Each row below holds a small network's activations on one input, seen along a few directions.
Each table varies a few parts of the input and shows all the possible inputs, shuffled.
Descriptions start from the smaller parts, as in this example, which fits no table here: one of 3 separate values, together with either a single point or one of 9 places along a line or (one of 4 places along a line, together with one of 5 places around a ring).
Shared parts are said once, and a part with two or three values counts as separate values.
In the rows, zero is written as 128.

Table:
row 1: [ 79  97  93 111  97 150 130 120 129 108 144 178  96 146 118  72]
row 2: [106 202 197 225 101 167  95  98  77 106 148  86 143 131 109 208]
row 3: [ 73 189 221 203 102 170 114  71 134 121 144 111 163 123  66 191]
row 4: [113 114 122  64 141 138 174 146 102 146 144 122 136 113 163 115]
row 5: [119 116  74  99  77 126 126 148 148 115 146 157  72 165 121 124]
row 6: [182 125 120  87 170  97 114 144 158 128 111 145 112 143 111 133]
row 7: [142 121 126 145 135  98 145 114 172 122  86 130 158 102 130  66]
row 8: [141 105 102  76 164  97 107 118 107 152 103 110 149 128 115 119]
row 9: [113 210 204 196 101 149 133  79 122 123 157  94 123 158  80 224]
row 10: [173 116 102 112 133  97 158 113 132 128  88 111 186  86 140 114]
row 11: [106  76  86 138  94 164 115 162 120 118 140 143  87 157 176 125]
row 12: [124 180 202 167  96 185 101  49  89 141 158  82 160  98  76 209]
row 13: [108 101 137 108 193 110 116 115 165 131  96 140 119 133 127 101]
row 14: [169 106 115 122 163 121  84 173 110 136 111 129 146 146 136 109]
row 15: [186 117 100 178 155 106 139 157 123 102  94 127 156 104 155 104]
row 16: [136 129 138  92 123 113 162 177 146 149 148 141  87 119 144 121]
row 17: [201 140  98 140 141  78 149 130 161 111 109 127 134 128 115  98]
row 18: [ 77  81  68  83  95 141 138 117 119 124 128 130 106 144 150 145]
row 19: [ 69 118 135 103 140 121 148 156 145 147 138 147 108 104 140  88]
row 20: [139 118 119 111 140 134 111 173 101 152 168 152 118 133 187  94]
- What is each input in this table made of? => one of 4 separate values, together with either a single point or one of 4 places along a line

Table:
row 21: [172 134 114 164 118 115 123 109 142 114 126 120 141 125 118 133]
row 22: [164  33  40  70 161  91 149 181 142 129  92 170 108 117 171  47]
row 23: [ 93 139 144  98 106 125 134 126 136 132 141 135 101 150 105 130]
row 24: [105 120 110 132  82 147 135 111 133 116 153 136 102 138 122 122]
row 25: [108 151 137 109 161 139 149 126 111 161 116 123 152  97 115 142]
row 26: [102 126 131 125 149 145 146 100 114 138  93 114 163 103 123 131]
row 27: [ 78 114 115 133 129 153 150 103 150 135 122 155 130 112  87 116]
row 28: [119 149 133 116  99 152 140 136 131 131 144 146  82 153 121 138]
row 29: [108 152 125 139 111 160 106 154 118 122 162 163  80 140 136 134]
row 30: [ 80 142 152 102 124 141 147 131 155 148 130 145 127 129 102 119]
row 31: [164 133 119 185 124 123  89 133 129 102 128 135 149 126 135 133]
row 32: [134 117 119 126 110 144 135 107 101 120 139 108 145 118 147 150]
row 33: [173 154 153 147 120 102 125 138 143 133 140 105 133 145 128 133]
row 34: [100 113 117 160  98 164 103 133 128 110 137 156  90 139 141 140]
row 35: [164 145 158 174 130 108 100 166 133 116 138 127 140 141 145 146]
row 36: [128 137 144 147 144 107 129  99 166 121 106 102 169 111 110 103]
row 37: [117 127 125 114 131 134 123  89  94 127 112 100 143 130 125 131]
row 38: [137 143 137 136 143 157 107 154  83 125 153 129 124 124 157 162]
row 39: [131 116 130 150 126 165  97 128  90 111 127 119 136 126 165 153]
row 40: [140 162 153 136 163 111 129 128 162 149 111 108 149 114  99 117]
row 41: [118 137 152  99 136 117 136 121 102 142 127 106 139 129 132 158]
row 42: [141 137 151 113 123 138 143 133 101 138 142 109 129 134 153 165]
row 43: [149 129 129 151 135  99 119  94 146 113 106 111 143 131 105 129]
row 44: [150 150 143 134 140  82 125 126 146 130 134 110 139 123 103 139]
row 45: [169  52  82  48 165  80 156 205 142 142 107 167 101 134 183  42]
row 46: [ 85 115 115 120  99 129 130  98 132 120 143 131 113 138  99 114]
- Changing only one part turns row 29 into row 34. The same change can be made to row 30. Which row results? => row 27
- What is each input in this table made of? => one of 2 separate values, together with either a single point or (one of 3 separate values, together with one of 4 places along a line)
- Which other rows does row 36 become when the choice among 2 separate values takes its other values? List them by row number. => row 40
- Which other rows does row 46 become when the choice among 3 separate values takes its other values? List them by row number. => row 37, row 43
